These are the activations of a small neural network, seen along a few directions. Each row is one input.
Each table varies a few parts of the input and shows all the possible inputs, shuffled.
Descriptions start from the smaller parts, as in this example, which fits no table here: ring(5) and (point or ring(9) or (values(2) and line(6))).
Shared parts are said once, and a part with two or three values counts as separate values.
In the rows, 128 means zero.

Other details of the inputs vary at random and push rows far along two fixed directions, the same in every table; ignore that.

Rows:
x1: [117 122 130 159 143 129 109 128 108 113 134 132]
x2: [163 155 139 125  98 122 137 162 118 142 111 111]
x3: [153 166 130 122  62 142 169 168 124 138  96 121]
x4: [ 72 101 120 153 126 210 180 109 152 115 111 122]
x5: [ 83  88 127 165 160 182 137  90 127  99 136 122]
x6: [122  95 122 145 168 103 101 110  98 121 144 119]
x7: [148 177 123 114  77  86 136 161 148 149 123 136]
x8: [138 121 118 131 154  82  91  97 120 114 156 132]
x9: [108 115 133 104 142 202 136 113 159 127 131 132]
x10: [124  95 110 105 161  78  94 111 101 128 149 133]
x11: [104 126 147 151 127 233 158 111 150 106 121 119]
x12: [149 111 130 145 164 126  84 111  88 102 143 138]
x13: [125 161 122 116  69 123 169 183 139 166  96 122]
x14: [160 179 129 104  69 138 157 153 165 144 111 133]
x15: [123  87 120 153 182  85  77  88  68  98 161 126]
x16: [156 148 128 138 115  63 106 171  97 146 121 121]
x17: [102 120 164 145 130 202 202  72 196 111 104 133]
x18: [134 150 134 126  81 102 161 163 140 145 106 100]
x19: [162 100 118 116 189  86  57 114  73 120 155 143]
x20: [120 102 129 116 188  88  58 103  97 117 175 137]
x21: [117 114 118 145 151 118 101 126  99 117 136 142]
x22: [152 151 123 112 105  65 114 177 118 152 115 129]
x23: [102 125 152 131 132 239 159 121 185 119 119 117]
x24: [132 119 107 113 116  77 131 143  99 148 121 124]
x25: [116 103 128 142 157 113 114 110 105 123 144 111]
x26: [154 147 109 111 105  53 119 133 121 138 136 133]
x27: [140 148 115 131  67  81 165 163 103 142 102 114]
x28: [ 93 125 143 124 125 243 172 117 169 128 123 116]
x29: [125 105 106 124 167 101  96  92 129 116 153 146]
x30: [ 90 130 137 147 143 203 136 102 189 114 140 137]
x31: [121 106 133 114 167 179 110 109 143 117 139 134]
x32: [ 79 106 139 142 135 205 167 112 176 120 122 108]
x33: [138 126 111 125 110  83 141 155 108 148 109 118]
x34: [133 130 118 120 105  83 142 147 105 147 122 111]
x35: [124 155 127 110  62 116 185 170 152 155  98 103]
x36: [126 140 107 126  68 105 176 160 115 144  94 123]
x37: [129 174 142 139  63 133 176 186 147 158  95 103]
x38: [162 128 163 126 119  67 159 124 117 131  97 121]
x39: [117  94 118 109 191  90  58 103  98 121 170 147]
x40: [ 91 118 134 117 127 244 171 118 169 133 116 126]
x41: [116  93 110 132 183  93  64  99  72 109 164 154]
x42: [163 163 144 113  88 124 141 167 139 140 109 111]
x43: [ 92 120 130 129 116 245 173 114 159 118 112 134]
x44: [139 156 137 130  97 102 132 173 139 145 113 118]
x45: [116 127 142 133 149 126 103 127 131 124 146 120]
x46: [143  79 151 155 193  72 103  63  65  92 136 141]
x47: [ 90 112 129 145 150 165 121 106 119 111 147 133]
x48: [138  96 159 143 166  99 140  87 102 117 118 126]
x49: [105 110 123 142 155 154 124  88 159 110 147 133]
x50: [106 107 142 112 166 201 116  94 150 113 152 127]
x51: [136 114 107 111 178  70  53  97 107 119 173 163]
x52: [183 176 129 118  81 103 131 161 148 139 110 135]
x53: [155 135 132 123 153 129  88 101 134 112 154 140]
x54: [145 106 119 132 165 127  87 112  88 107 140 146]
x55: [155 176 130 128  88  82 125 158 145 141 124 130]
x56: [127 122 115 126 167 108  81 106 134 118 157 155]
x57: [180 172 118 105  83 102 134 163 147 145 107 143]
x58: [128 159 131 123  84 112 153 172 128 156 112 115]
x59: [107 114 145 142 151 223 143 112 154 118 128 120]
x60: [146 139 115 112  93  72 145 168 125 151 103 117]
x61: [146 156 103 105  75  80 154 151 145 151 111 135]
x62: [154 159 130 147  92  68 119 168  90 134 117 122]
x63: [ 75 109 132 142 153 208 145 117 157 128 129 127]
x64: [143 129 117 103 144 143 104 104 143 123 145 154]
Each input here is: line(4) and (point or (values(3) and ring(5))).
Q: The inputs of x20 and x7 match in every part but the line(4) part. If x38 is changed in the same way as x20 into x7, which row does it become?
A: x17
Q: Change only the ring(5) part in x30. List by row number the other rows that result.
A: x7, x51, x55, x56
Q: Change only the values(3) part in x21. List by row number the other rows that result.
A: x4, x54

Rows:
x65: [153 137 118 124 109  20 122 130 118 139 132 130]
x66: [106 138 109 111 108 206 147 123 182 129 124 146]
x67: [148 110 117 139 144  69  84 143  43 116 138 130]
x68: [142 183 136 111  69 184 157 187 176 156 105 116]
x69: [169 154 118  84 121  55  88 167 119 156 136 136]
x70: [167 147  98  76 109  45  99 147 122 149 139 141]
x71: [ 87  77 138 152 189 187 104 101 101 106 149 110]
x72: [166  87 179 133 197 187 130  40 124  81 125 141]
x73: [134 165 126 119  93 191 136 155 158 136 122 139]
x74: [ 82  87 123 162 190 171 112  54 148  90 162 149]
x75: [104 137 137 127  75 147 199 174 140 163  84  98]
x76: [145 143 135 154 135  88  96 125 104 108 140 135]
x77: [ 98 134 116 120  67 138 214 157 143 157  85 106]
x78: [165 136 139 149 153  48  67 132  91 118 150 122]
x79: [104 144 151 139 107 139 167 134 175 140 112 113]
x80: [ 78  70 109 148 182 172 124  80 103 104 144 137]
Q: What do these inputs look like to the network?
A: point or (values(3) and ring(5))
Q: Change only the values(3) part in x80. List by row number the other rows that result.
A: x66, x74
